A small network was trained on made-up records. Each row is its average activation on records with the value named, seen along a few directions.
Related values have similar rows: they may be neighbours, one step apart, or belong to one group.

Other fields shift rows strongly along two fixed directions, in all tables alike. That doesn't count.
These rows show it; all are for the same value of a field, averaged over different records:
[ 60  18 -65  83 -35  18  52  -6  27 -52]
[ 23   9 -10  29 -11   8  24   0  34 -26]
[  2   4  19  -1   4   1   9   2  40 -12]
[ 30   7 -13  36 -15  10  30   2  35 -34]
[-15   3  39 -24  16  -3  -8   4  38   2]
[-10  14   9  -7  22  -1 -29  -4  12  15]
[ -9  19  -4  -4  26  -2 -43 -10  -3  24]
[ -5  24 -19   7  28   2 -47 -12 -11  24]

PAMEZ, 16 values:
nugo: [ -6 -17  -1 -21   9 -27 -17  24   0  27]
tuvez: [  9  -3 -26  -8 -13  12  -5   4 -58   7]
nub: [ 13   6 -45  28 -11  16  -5 -29 -69   6]
vapu: [ 37   6 -38  45 -12   1  14   4  16 -14]
rusev: [-34 -31  65 -85  -6 -11  20  30  -1  16]
zufi: [-32  23 -22  12  19   5 -66 -41 -54  28]
melo: [-25 -25  50 -62   3   5  -3  -2 -25   9]
dife: [ 19  -8  -3  34 -30  14  51 -21 -12 -40]
tuta: [-24  11  -1   9  10  14 -26 -22  -2  -2]
lepi: [-21 -39  47 -58  -1 -30  33  41  14   4]
gitad: [ 13 -13 -24   7  -7 -25  13  24 -10  10]
luz: [-24  24 -12  -2  31   7 -58 -24 -17  29]
lutim: [-11 -32  91 -17 -38   4  75   5  57 -65]
fif: [ 19  -1 -27  15   1 -13 -12  11   5  16]
zuzil: [ -2 -20  -9 -16 -12  -6  26  28 -21  14]
viv: [ -5  19   0  -1  23   1 -29  -6   6  15]
PAMEZ is arranged as a ring.
A walk along PAMEZ starts at rusev and steps to its neighbour tuvez. Put nub, zufi, melo, dife in the order it reaches them. -> melo, nub, dife, zufi
List every value one step from vapu, in the order listed. -> fif, viv
List every value one step from lepi, in the order listed. -> gitad, zuzil

ZOS, 16 values:
linut: [ 28  43 -92  77  -3  11 -13 -26 -29  -5]
midis: [-41  -7  22 -51  23 -21 -54   2 -37  54]
dal: [ 16  -1   3  29 -31  19  41  -5  -2 -29]
tuk: [-10  -7  41 -29   1   5 -12 -15   5  -4]
monen: [ 13  -3 -37  10  -9   0   4  12 -22  15]
fepob: [  7   5 -10   4  17   1 -18   1  10  18]
nad: [ 20 -34  29   4 -39   4  89  19  31 -64]
tumub: [-11   8 -23 -13  18 -14 -34   6 -25  33]
kob: [-36  -5  65 -42  28 -15 -18   3  33  14]
gife: [ 16 -11  21 -10 -11  -3  36  23  55 -25]
zil: [-24  -3  41 -32  13  11 -10  -9  19   5]
robi: [-15  -1   6 -29  25 -12 -31  15 -10  34]
nibe: [-12  -2  24  -2  -5   9   1   2  27 -19]
ruge: [  2  32 -59  32  11  12 -40 -34 -72  18]
vukek: [ 34 -15 -35  34 -35   5  44   0 -10 -28]
vigip: [ 12   2   3  20  -3 -11  15   6  28 -17]
ZOS is arranged as a ring.
A walk along ZOS starts at kob and steps to its neighbour linut. Put midis, monen, robi, nibe in the order it reaches them. -> nibe, midis, monen, robi
List every value one step from ruge, in the order listed. -> dal, tuk
List every value one step from fepob, in the order listed. -> gife, vigip
